These are the activations of a small neural network, seen along a few directions. Each row is one input.
Each table varies a few parts of the input and shows all the possible inputs, shuffled.
Descriptions start from the smaller parts, as in this example, which fits no table here: one of 8 places around a ring, together with either a single point or one of 11 places along a line or (one of 3 separate values, together with one of 4 places along a line).
Shared parts are said once, and a part with two or three values counts as separate values.
In the rows, 128 means zero.

Other details of the inputs vary at random and push rows far along two fixed directions, the same in every table; ignore that.

Table:
x1: [181 102 151 126 129 145  78 148  93 149 141 135 113  96 170]
x2: [136 113 129 128 157 100  91 147  97 156 147 132 114 120 172]
x3: [154  96 134 147 121 113 170  87 222 132 101 162 115 149 153]
x4: [192  68 140 160  93 135 158  89 197 124  81 179 138 131 156]
x5: [ 94 149 114 113 110 131 137 130  87 117 120 124 144 131  79]
x6: [ 91 162 116 123 130 124 141 146 124 132 167  95 125 127  98]
x7: [ 93 134 125 108 151 128 146 122 102 120 123 111 123 145  51]
x8: [144 131 136 119 107 132  73 159 101 145 130 133 121 105 163]
x9: [ 69 159 110 109 132 119 136 140 102 111 121 116 139 158  84]
x10: [128 156 112 137  74 152 228  57 232  77 117 118 169 141 101]
x11: [158  77 126 153  85  98 162  71 197 126  83 178 130 153 187]
x12: [170  83 139 151 120 107 163  78 210 145  99 166 107 138 165]
x13: [ 85 152 111 119 125 144 147 157 100 100 130 115 159 127  78]
x14: [122 146 130 105 124 150 140 136 115 131 140 104 122 118  58]
x15: [150 122 135 131 124 109  72 142 103 167 141 129  97 107 182]
x16: [152 118 137 125 119 135  79 170 106 135 148 130 129  95 167]
x17: [158  83 135 157 113 117 180  77 195 111  91 167 132 151 162]
x18: [153  83 131 131 148 105  79 141  82 143 125 145 121 115 185]
x19: [ 89 164 115 112 156 128 142 108  94  93 125  93 156 141  89]
x20: [ 94 161 109 149  74 119 215  91 245 107 116 129 136 160 111]
x21: [ 83 152 121 118 156 139 144 142 105 100 126 113 138 155  77]
x22: [138 122 142 132 169 122  87 151 106 146 135 135 110 129 168]
x23: [177  88 145 136 138 140  82 139  72 141 119 151 127 105 164]
x24: [ 87 181 115 113 161 123 143 113 110 111 139  84 142 140  98]
x25: [181 100 150 120 130 146  71 154 106 155 133 137 108  99 152]
x26: [128 125 127 121 143  98  85 136  94 159 132 136 104 127 165]
x27: [103 179 121 119 141 139 134 117 120 120 156  76 137 123 106]
x28: [147  95 142 123 159 123  82 140  92 141 114 138 113 130 136]
x29: [156 104 146 132 166 114  84 139  98 157 133 139 100 119 181]
x30: [ 84 168 120 125 132 128 134 159 133 127 166  97 133 130 105]
x31: [187  76 139 168  93 142 163  94 196 112  84 181 146 135 182]
x32: [102 158 128 117 143 140 131 141 134 136 151 101 108 130  75]
x33: [104 165 111 115 136 151 144 111  86  90 126  99 168 122  79]
x34: [166 116 140 121 106 120  70 147  91 156 132 139 112  97 172]
x35: [100 162 128 123 142 141 142 136 122 131 157  97 114 129  89]
x36: [179  81 148 126 137 133  80 130  78 153 115 150 120 102 138]
x37: [ 77 160 113 120 153 115 140 155 124 125 149 109 135 145 107]
x38: [174  97 146 170 100 129 157  95 231 133 120 162 120 135 199]
x39: [137 118 131 127 144 100  71 147 105 160 127 142 108 128 190]
x40: [107 155 118 111 113 137 141 150 113 115 158 106 139 114  84]
x41: [154 114 143 126 147 127  86 138 109 167 145 120  89 104 136]
x42: [108 160 130 114 125 165 136 153 119 111 146 108 134 124  85]
x43: [ 90 129 101 147  97 119 231  92 226  79 100 142 162 174 104]
x44: [100 139 111 119 123 136 147 141  91 108 134 119 153 122  80]
x45: [ 79 160 112 113 113 140 139 143  95 110 116 119 151 136  76]
Each input here is: one of 5 places around a ring, together with either a single point or (one of 2 separate values, together with one of 4 places along a line).
- Changing only the place on the ring of 5 turns x13 into x37. The same change can be made to x4. Which row results? => x3
- Change only the place on the line of 4 in x11. List by row number the other rows that result. => x7, x17, x18
- List by row number the other rows that have the place on the ring of 5 in common with x1. => x8, x10, x14, x16, x25, x34, x40, x42
- List by row number the other rows that have the place on the ring of 5 in common with x27. => x6, x15, x20, x30, x32, x35, x38, x41

Table:
x46: [125 123 129 125 148 118  89 149  91 135 147 115 132 116 154]
x47: [ 77 155 114 105  97 152 159 163 102 100 131 120 143 137  37]
x48: [147 103 134 150 135 114 135 113 165 136 109 159 118 148 180]
x49: [121 121 132 123 161 115  81 148  97 143 134 126 114 136 147]
x50: [ 50 173 102 109 146 126 181 126 155 100 130 101 138 165  49]
x51: [136  95 138 120 164 103  95 136  73 163 136 135  97 120 116]
x52: [101 151 133 113 152 138 103 159 106 136 147 106 114 132  97]
x53: [111 153 119 139 100 136 193 113 194 100 138 112 144 142  93]
x54: [127 118 126 153 125 116 157 106 180 123 106 147 121 155 149]
x55: [ 89 161 120 104 151 154 166 103  87  80 121  93 156 149  42]
x56: [115 150 123 136 119 143 152 133 146 118 148 113 132 128 108]
x57: [105 144 123 134 112 134 195 105 217 108 120 130 131 156  92]
x58: [142 122 125 131 110 154 171  95 156 100 102 133 153 123  95]
x59: [124 104 125 117 114 126  93 166  67 125 117 149 131 124 131]
x60: [168  85 134 142 122 133 133  88 138 109  91 158 149 120 158]
x61: [ 78 166 109 112 133 143 161 127  91  90 116 113 163 144  38]
x62: [148 110 124 135 111 102 124 101 163 138 114 143 126 128 178]
x63: [153 105 128 144 123 112 142 114 160 126 124 146 138 125 183]
x64: [123 132 126 118 136 110  80 134  89 147 137 118 118 119 151]
x65: [124 136 124 121 140 115  88 134  82 149 138 124 114 118 155]
x66: [158 107 146 150 124 132 134 121 175 142 120 155 111 133 171]
x67: [119 131 122 135 137 123 127 135 118 122 141 119 134 127 141]
x68: [139 132 136 128 142 139  98 158  95 141 157 117 122 104 148]
x69: [140 130 129 142  92 127 152 102 181 134 121 132 121 126 144]
x70: [128 124 126 120 152 116  89 150  92 134 148 117 132 114 153]
x71: [115 145 117 135 101 134 197 108 207 101 136 121 147 140 100]
x72: [157 115 136 142  99 126 131 107 165 147 126 143 117 115 172]
x73: [143 118 141 143 130 134 121 132 155 142 124 139 109 132 151]
x74: [150 104 127 151 122 119 142 113 158 128 127 148 136 127 184]
x75: [164 114 137 135 102 119 109 111 159 146 125 137 114 117 173]
x76: [137 132 145 119 158 130  87 161 103 149 141 126 107 121 142]
x77: [110 155 125 114 144 139 118 161  97 126 161  99 129 110 107]
x78: [119 124 135 108 155 127 118 147  85 157 148 109  99 120  61]
x79: [151 130 137 113 142 162 129 113  94 105 120 108 138 124  93]
x80: [140 142 137 114 132 124  86 145  95 152 144 117 111 104 146]
x81: [113 142 112 129 108 112 169  97 169 122 119 129 134 145 125]
x82: [131 111 131 122 128 128  92 153  64 131 111 144 142 119 130]
x83: [146 115 139 122 117 145  92 163  74 139 118 138 138 107 122]
x84: [150 104 135 143 136 107 135 115 167 134 108 157 120 146 178]
x85: [180  94 133 146 102 146 130 107 148 123 100 164 145 116 145]
x86: [129 144 129 119 118 124 113 130 131 140 138 114 118 115 128]
x87: [ 93 159 114 116 138 122 110 136  85 135 139 103 119 129 111]
- What do these inputs look like to the network? => one of 2 separate values, together with either a single point or one of 5 places along a line or (one of 3 separate values, together with one of 5 places around a ring)
- Changing only the choice among 2 separate values turns x54 into x73. The same change can be made to x65. Which row results? => x72
- Changing only the choice among 2 separate values turns x75 into x64. The same change can be made to x71. Which row results? => x70
- Change only the choice among 3 separate values in x81. List by row number the other rows that result. => x63, x84

Table:
x88: [ 74 181 118  98 161 135 123 161  77 122 170  78 127 125  63]
x89: [ 62 183 116 102 170 128 125 152  68 124 162  83 121 136  69]
x90: [113 141 120 139 114 119 183  86 196 116 115 133 131 153 128]
x91: [105 130 113 141 113 106 189 104 190 120 121 142 129 157 123]
x92: [143 115 115 142  85 144 193  87 178  84  95 149 175 134 121]
x93: [131 142 125 135  82 138 177 104 203 120 127 131 129 133 115]
x94: [ 79 183 120  98 138 149 123 170  77 127 173  80 119 117  55]
x95: [193  66 144 152 121  94  84 115 160 168 106 180 106 121 245]
x96: [185  73 159 115 182 130  15 157   4 164 118 142 107 101 175]
x97: [246  35 162 161 100 139  90 103 145 152  90 196 117  92 210]
x98: [114 140 121 145 119 122 184  95 196 111 114 135 132 155 131]
x99: [123 138 119 139 104 122 188  90 207 113 125 121 137 142 116]
x100: [149  99 127 139 111 146 193  82 182 100  90 150 148 138  93]
x101: [115 109 112 137  87 124 186  96 170  84  87 155 162 152 115]
x102: [ 76 183 122 102 139 154 117 175  80 125 171  80 125 121  55]
x103: [ 79 186 119  98 134 146 115 164  79 130 168  75 120 116  53]
x104: [171 110 152 111 168 120   7 173  42 175 156 121 100  86 196]
x105: [195  68 150 165 130 107  90 110 160 156 113 169 110 118 247]
x106: [ 79 166 111 101 148 147 118 147  37  95 131  96 159 135  62]
x107: [219  70 155 157  98 127  84 127 169 161 120 170 106  99 241]
x108: [173  66 155 111 173 117  16 171  11 164 114 151 103 104 169]
x109: [142 104 142 123 176 108  22 185  40 175 147 133  99 106 190]
x110: [112 139 117 144 115 114 185  84 194 117 116 125 130 151 124]
x111: [ 73 187 119  99 162 141 117 167  82 119 162  79 130 128  63]
x112: [107 132 112 141 110 104 180  99 192 125 114 136 130 156 121]
x113: [ 71 181 120 103 162 141 118 167  80 121 168  78 132 128  62]
x114: [149 121 123 144  66 153 185  99 170  98 100 152 170 121 115]
x115: [108 134 115 142 115 112 178 111 195 118 112 145 131 159 127]
- What do these inputs look like to the network? => one of 4 places along a line, together with either one of 2 separate values or one of 5 places around a ring
- Changing only the place on the line of 4 turns x113 into x109. The same change can be made to x104. Which row results? => x95
- Change only the place on the ring of 5 in x102. List by row number the other rows that result. => x93, x94, x103, x107
- List by row number the other rows that have the place on the line of 4 in common with x89. => x90, x96, x98, x105, x106, x110
- A walk changes only the place on the line of 4. It starts at x108 and steps to x96. List the rest of the walk in order. => x100, x97
